A small network was shown many inputs. Here are its activations along a few directions, one row for each input.
Each table varies a few parts of the input and shows all the possible inputs, shuffled.
Descriptions start from the smaller parts, as in this example, which fits no table here: one of 2 separate values, together with either a single point or one of 11 places along a line or (one of 5 places around a ring, together with one of 6 places along a line).
Shared parts are said once, and a part with two or three values counts as separate values.

Other details of the inputs shift rows strongly along three fixed directions, in all tables alike. That doesn't count.

A family of inputs:
r1: [ 14 -30 -24  29  10 -29  15  12 -10   1 -24  -1   1]
r2: [ 31  20 -32   0  -2  22 -27  27 -54  10   6 -11  13]
r3: [ 13  22 -11   2 -55  -3 -14   6  -1 -10  17 -35  -2]
r4: [  7 -17  -8  12  45 -16   7  18  -7   0 -22  16  36]
r5: [-13 -40  15  -7  55 -25  -3  -4 -12  15 -40  32  20]
r6: [  7 -35  20 -19  97 -18   1  28   7  34 -29  39  23]
r7: [-24 -10 -11  40  -7  -4  45 -10  15 -43  15   2   5]
r8: [-15 -44  35   0  51  -4   3   2 -17  14 -26  30  10]
r9: [-25 -30  -8  31 -21  -8  40 -10  13 -37  10  -6 -12]
r10: [  6 -36 -29  18  11 -27  12  18 -11  -9 -23  -1   4]
r11: [ 24  27 -35 -10 -47  22   6 -12 -10  -3  18 -18 -35]
r12: [-46  34  74 -22  -9  32 -35 -27  37   0  17  10   9]
r13: [ -4  23  40 -49  -1   8 -13 -20  29  13  -6   7  -7]
r14: [-19  26  20  -6 -17  18 -19  -5  18 -12  14  -8  13]
r15: [ 20  27 -38 -10 -48   6  -1  -6   6  -5   7 -18 -32]
r16: [-28 -25  25   5  -4 -24  27  -5  33 -25  -7  -6  10]
r17: [ -7  30  29 -28  15  37  -9 -18  10  10   7  15 -14]
r18: [-21 -25 -20  18 -16 -23  40  -5  38 -16   8   0 -32]
r19: [-51  32  75 -16  -5  44 -27 -32  18   1  22  16  -2]
r20: [ 43  17 -34 -31  -9 -10 -24  25 -25  31   6 -17  -4]
r21: [ 19  27 -14   7 -54  -6 -10  -2  -1  -6  14 -38  -3]
r22: [ 39  16 -32 -17 -15 -12 -27  16 -41  16  -7 -21  20]
r23: [  4 -19 -33   9 -12  -5  26   1   0   2  18  -3 -27]
r24: [ -3  34  34 -34  12  23 -19 -14  32   6   3  11  -4]
r25: [-17 -14 -16  30   1  -4  50   1  33 -23  28   0 -24]
r26: [-23 -25 -12  31 -18 -14  43 -20   9 -38  10  -1  -7]
r27: [  9 -34 -22  24   8 -26  10  20 -10  -5 -20   0   1]
r28: [ 34   7 -12  -7   6  11 -36   7 -57  34  -9  -2   3]
r29: [ 40  25  -9  -4  18   9 -43  24 -35  32 -12  -4  27]
r30: [-12  18  32   4  13  26 -16 -11  -9  12   5  11   8]
Description of these inputs: one of 5 places around a ring, together with either one of 2 separate values or one of 4 places along a line.
Question: Change only the choice among 2 separate values in r23. List by row number the other rows that result.
Answer: r11
Question: Change only the place on the line of 4 in r21. List by row number the other rows that result.
Answer: r3, r16, r22
Question: Which other rows agree with r10 in the place on the ring of 5? List them by row number.
Answer: r1, r5, r15, r18, r27

A family of inputs:
r31: [ -3 -18  14  -4  24  -2 -12   5 -20  19 -11   8  13]
r32: [  1  -5   6  -7  34   8  -6   5 -16   8 -10  20  13]
r33: [-35   4  33 -28 -27  14  15 -40  41 -12   6   6 -40]
r34: [-34  18  25 -17 -21   7  13 -24  55  -4  15   2 -24]
r35: [ -1 -15  12   3  25  -1 -16   3 -16  18 -18  11  11]
r36: [ 42  26 -27 -12 -19   6 -36  23 -45  17   2 -24  15]
r37: [ -1  -9 -16  24  -1  -7  31   5  13 -30   2  -4   8]
r38: [  1 -11  11   3  29   4 -11   5 -17  19 -13  17   5]
r39: [  5  -9 -12  34  -3  -8  30   8  15 -26  -2  -8   3]
r40: [  5  -4  12   1  33   7  -7   7 -14  13 -13  17   9]
r41: [  0 -18 -13  33 -10 -23  21   8   6 -21  -8  -8   4]
r42: [  6  -5  17  -2  25  -5 -14   8  -9  11 -23   8  22]
r43: [ 13  71  15 -70 -47  39 -61 -44  -9  40  21  -8 -30]
r44: [ -6 -19 -17  25  -8 -22  23   5   4 -27  -4  -5   9]
r45: [-23   5  20 -13 -22   4   7 -19  51  -9  21   1 -19]
r46: [ -6 -15   5  -5  27  -1 -15   1 -19  12 -14  14  16]
r47: [  3  -2   5 -25  30  -9  -6   6   8  24 -10  10  -8]
r48: [ 34  19 -57  20 -48   7  -3  19 -35  -4  28 -33 -13]
r49: [  0 -14  18  -8  21 -10 -13   8 -18  14 -16   7  18]
r50: [-33  11  29 -17 -20   3   7 -27  54 -11  24   0 -30]
r51: [ -3 -14 -17  24  -5 -18  27   7  10 -30  -4  -7  13]
r52: [ -7 -18 -23  28  -2  -8  29   4   2 -22   6   1  -3]
r53: [  4  -8  14  -6  32   6  -3   9 -17  14  -6  14  10]
r54: [ 41  29 -52  17 -48   8  -1  21 -24 -14  24 -39  -3]
Question: What is each input in this table made of?
Answer: either one of 2 separate values or one of 4 places along a line or (one of 3 separate values, together with one of 6 places around a ring)
Question: Change only the place on the ring of 6 in r54. List by row number the other rows that result.
Answer: r31, r36, r48, r49, r53
Question: Change only the place on the ring of 6 in r46. List by row number the other rows that result.
Answer: r32, r37, r44, r51, r52
